Each row below holds a small network's activations on one input, seen along a few directions.
In each table, some parts of the input vary, and every possible input appears once, in random order.
Descriptions start from the smaller parts, as in this example, which fits no table here: one of 4 places along a line, together with either a single point or one of 9 places around a ring or (one of 2 separate values, together with one of 5 places around a ring).
Shared parts are said once, and a part with two or three values counts as separate values.
In the rows, 128 means zero.

Other details of the inputs shift rows strongly along three fixed directions, in all tables alike. That doesn't count.
To show where, the next rows are all for the same input, with only those details redrawn:
[106 112 106 136 120 165 147  98 145  81 121]
[184 129 122 112 119  98  91 127 127 170  97]
[158 100 121 103  93 103 129  95 156 112 155]
[119 125 102 150 115 163 130  91 151  95  90]
[158 100 123 103  97 107 130 100 153 112 158]
[154  99 118 106  87 103 132  89 162 104 157]
[156  98 122 103  89 106 134  90 162 102 164]
[146  97 132  89 142 125 137 140 109 124 175]

Table:
row 1: [ 62 157 141 106 181 161 104 137  91  95 176]
row 2: [100 142 114 170 101 145 140 113 153  97  94]
row 3: [114 126 152 133 132 115 138 166 103 158 163]
row 4: [144 106 125 120  95 111 131  93 152 109 140]
row 5: [107 142 101 150 137 149 138 104 157 108  85]
row 6: [128 110 145 109 138 118 135 165 100 150 183]
row 7: [ 98 137 129 137 189 164 144 158 102 129 108]
row 8: [127 174 137 173 127 121  99 165 117 177  46]
row 9: [100 135 122 162 107 152 141  96 155 104  91]
row 10: [146 103 137 117  83  99 137  89 164 108 159]
row 11: [110 126 116 126 177 182 133 157  93 125 106]
row 12: [ 78 130 161 148 153 147 167 178  93 116 157]
row 13: [148 103 130 103 136 113 126 153 100 147 183]
row 14: [130 120 148 101 159  98 145 153 112 149 161]
row 15: [119 226 140 135 135 126  85 112 110 158  71]
row 16: [113 107 119 119 194 172 155 143  97  96 153]
row 17: [ 96 145 117 173 107 153 136 119 149 123 102]
row 18: [178 143 113 111 151  85  91 141 118 187  86]
row 19: [117 124 148 126 134 118 147 163 107 130 162]
row 20: [174 142 131 139 114 105  83 140 125 185  95]
row 21: [ 97 139 136 163 107 155 144 105 160 107  99]
row 22: [174 143 131 118 118  84  91 161 118 181 102]
Describe the family of inputs behind these rows.
> either one of 2 separate values or (one of 4 places along a line, together with one of 5 places along a line)

Table:
row 23: [167  88 121 109  86  87 153  83 154  87 197]
row 24: [175  75 131  97  89  78 134 102 142 102 213]
row 25: [101 102 126 102 136 137 144 126 129  63 175]
row 26: [144 148 127  98 180 134 126 141  81 178 120]
row 27: [134  96 134 106  68 105 164 125 131 111 204]
row 28: [ 91 145 146 110 202 143 126 188  59 172 158]
row 29: [103 144 167 100 178 160 139 185  35 167 144]
row 30: [144 110 182  96  96  58 146  96 150 108 216]
row 31: [108 101 173 111 155 107 171 156  99  96 209]
row 32: [167 124 105 164  78 119  82  97 179 165  40]
row 33: [ 86 145 133 152  76 118 145  50 192  87 124]
row 34: [ 66 115 133 165 102 143 190  91 161  55 135]
row 35: [124 111 155  99 124  86 138 124 134 115 230]
row 36: [ 88 114 125 158  51 150 184  80 166  57 128]
row 37: [215 137 125  84 109  41  97 125 128 168 141]
row 38: [128  89 137 103 161 136 189 143 123 110 183]
row 39: [ 90 162 128 157 131 200 138 134 100 111 119]
row 40: [133 120  93 154 112 143 122 108 134 127  81]
row 41: [173 148 140 125 132  65  81 172 119 194 128]
row 42: [ 99 114 108 152 109 175 143  62 151  58 143]
row 43: [190 103 130 113 131  96 102 152 106 196 125]
row 44: [136 117 108 126 157 142 143 147  87 146 117]
row 45: [ 98 112 157 101 152 102 160 155  94  91 214]
row 46: [168 114 127 132 114 113  85 138 149 179  74]
row 47: [151  86 121  95  73  83 118  88 155  82 193]
row 48: [129  93 122 102  94 117 141  65 145  98 188]
row 49: [148 139 115 127 122  81  89 171 130 198 124]
row 50: [163  98 143  85 143  92 157 139 127 111 200]
row 51: [171 144 142  99 138 100  68 142 132 178  98]
row 52: [157 135 105 141  81 103  85 104 187 150  38]
row 53: [176 152 124 101 136  88 107 139 126 148 109]
row 54: [141 141  91 165 108 142  79 121 140 162  19]
row 55: [ 42 160 144 167 172 195 160 121 106 102  89]
row 56: [ 98 125 104 167 182 207 161 145  93 127  81]
row 57: [154 115 143  98 187 129 131 195  97 185 121]
row 58: [176 134 123 100 131  87 103 157 138 184  81]
row 59: [196 127 118 133  84  82  61 116 155 167  84]
row 60: [ 63 148 101 188 158 186 128 149 132 101 112]
row 61: [181 132 137  94 151 101 104 135  91 173 150]
row 62: [102 122 112 128  78 140 125  46 203  80 111]
row 63: [ 68 163 120 159 129 214 148 121 101 114 107]
row 64: [ 91 122 107 134 100 150 166  71 187  21 138]
row 65: [121 124 117 171  41 156 160  80 188  95 124]
row 66: [134 132 112 155 116 148  88 121 155 119  66]
row 67: [ 91 112 143 104 159 127 142 153 109 116 238]
row 68: [123 106 114 138  66 136 121  46 188  65 150]
row 69: [150 102 124  89  96  96 150  68 143 114 192]
row 70: [157 119 134 118 136  81 101 183 122 208 159]
row 71: [166  79 144  81  92  71 127 116 166  99 204]
row 72: [158  88 126  84 130  90 171 132 116 123 197]
row 73: [ 94 125 131 109 182 175 112 150  83 142 117]
row 74: [189 135 127 110 142  92 120 140 117 157 127]
row 75: [ 71 117 113 164 179 218 151 154 125 105  75]
row 76: [121 108 111 116 132 134 161 105 110  70 181]
row 77: [160 143 109 131  78 109  66  73 168 166  67]
row 78: [112 181 102 157 110 127  77 110 164 180  72]
row 79: [ 82 153 120 145 197 210 159 132 109  91 104]
row 80: [142 137 146 116 153 144 125 203  57 166 155]
row 81: [173 151 134  86 146  93 106 129 124 189 110]
row 82: [122  89 126  93 150 128 149 140  80  87 213]
row 83: [ 85 159 109 162 197 215 153 125 100  96  88]
row 84: [ 91 135 144 155  66 161 164  65 163  55 138]
row 85: [137 149 113 153 127 146 118 116 172 112  60]
row 86: [159 161 130 120  93 108  99 150 106 157 124]
row 87: [107 111 125 104 200 158 176 179  78 122 147]
row 88: [113 113 166 119 170 161 162 203  52 161 149]
row 89: [106 144 156 125 169 116 136 170  78 124 139]
row 90: [ 59 147 100 190 150 181 148 139 130 109  78]
row 91: [157 174 130 149  57  99  94 104 151 134  60]
row 92: [190 126 123 121 130 100 125 136 131 184 101]
row 93: [ 85 109 156 135 186 151 171 186  84 137 158]
row 94: [165 158 135 114 141 112  87 126 147 161  85]
row 95: [ 86 115 119 115 105 150 169  53 188  55 155]
row 96: [164 147 136 138  82  55  97 125 163 178  79]
row 97: [123  96 162 136  91  90 169 102 169 106 168]
row 98: [100 156 135 172 122 181 140 143 109 109  71]
row 99: [171 145 125 106  97  43  71 147 143 176 158]
row 100: [110 135 161 123 200 130 133 206  61 155 147]
row 101: [ 81 176 103 185 146 161 110 137 125 111  67]
row 102: [106 120 144 132 193 142 144 206  77 173 153]
row 103: [ 93 133 109 143 147 172 109 134 115  92  90]
row 104: [139 160 115 157 117 151  57 106 158 149  30]
row 105: [137 140  99 160 108 140  79 123 154 155  16]
row 106: [ 84 172 141 169 156 159 120 127 125 124  76]
Describe the family of inputs behind these rows.
> one of 6 places along a line, together with either one of 2 separate values or one of 4 places along a line or one of 8 places around a ring
Changing only the place on the line of 6 turns row 99 into row 49. The same change can be made to row 101. Which row results?
> row 90
Changing only the place on the line of 6 turns row 51 into row 75. The same change can be made to row 68. Which row results?
> row 32
Start at row 24 and move only the place on the ring of 8, one step at a time. The first step leads to row 59. Which rows follow, in order?
> row 66, row 71, row 85, row 50, row 74, row 23
Change only the place on the line of 4 in row 28. List by row number the other rows that result.
> row 33, row 55, row 78
Start at row 87 and move only the place on the ring of 8, one step at a time. The first step leads to row 72. Which rows follow, in order?
> row 44, row 40, row 54, row 105, row 52, row 58
Change only the choice among 2 separate values in row 36. List by row number the other rows that result.
> row 27

Table:
row 107: [171 107 139 110 108  83 120 141 134 168 144]
row 108: [116 132 107 153  87 133 119  97 159 112 120]
row 109: [109 157 101 163 180 179 112 144 121 137  34]
row 110: [159 131 152 105 116  71 122 134 136 165 147]
row 111: [185 118 134  93 121  85 117 125 126 152 140]
row 112: [ 97 175 123 174 167 163 114 155 123 146  42]
row 113: [158 138 151 101 106  77 112 131 127 162 151]
row 114: [167 108 135 112 111  77 115 148 139 162 145]
row 115: [162 152 128 108 183 136  85 177  72 199  76]
row 116: [112 151 128 149  96 126 115  93 163 109 120]
row 117: [125 124 115 150  84 139 131  98 158 112 111]
row 118: [105 110 155 101 148 122 179 147  95 100 211]
row 119: [ 87 116 135 122 201 185 140 205  40 137 150]
row 120: [134 122 117 156  87 135 140 103 159 107 108]
row 121: [110  89 135  85 158 140 156 136  92  88 211]
row 122: [113 147 130 147  92 125 120  95 159 105 114]
row 123: [124 134 105 139 106 139 113  80 163  99 114]
row 124: [ 70  92 115 134 154 189 195  96 138  42 168]
Changing only one part turns row 109 into row 115. The same change can be made to row 112. Which row results?
> row 113
Describe the family of inputs behind these rows.
> one of 3 separate values, together with one of 6 places along a line
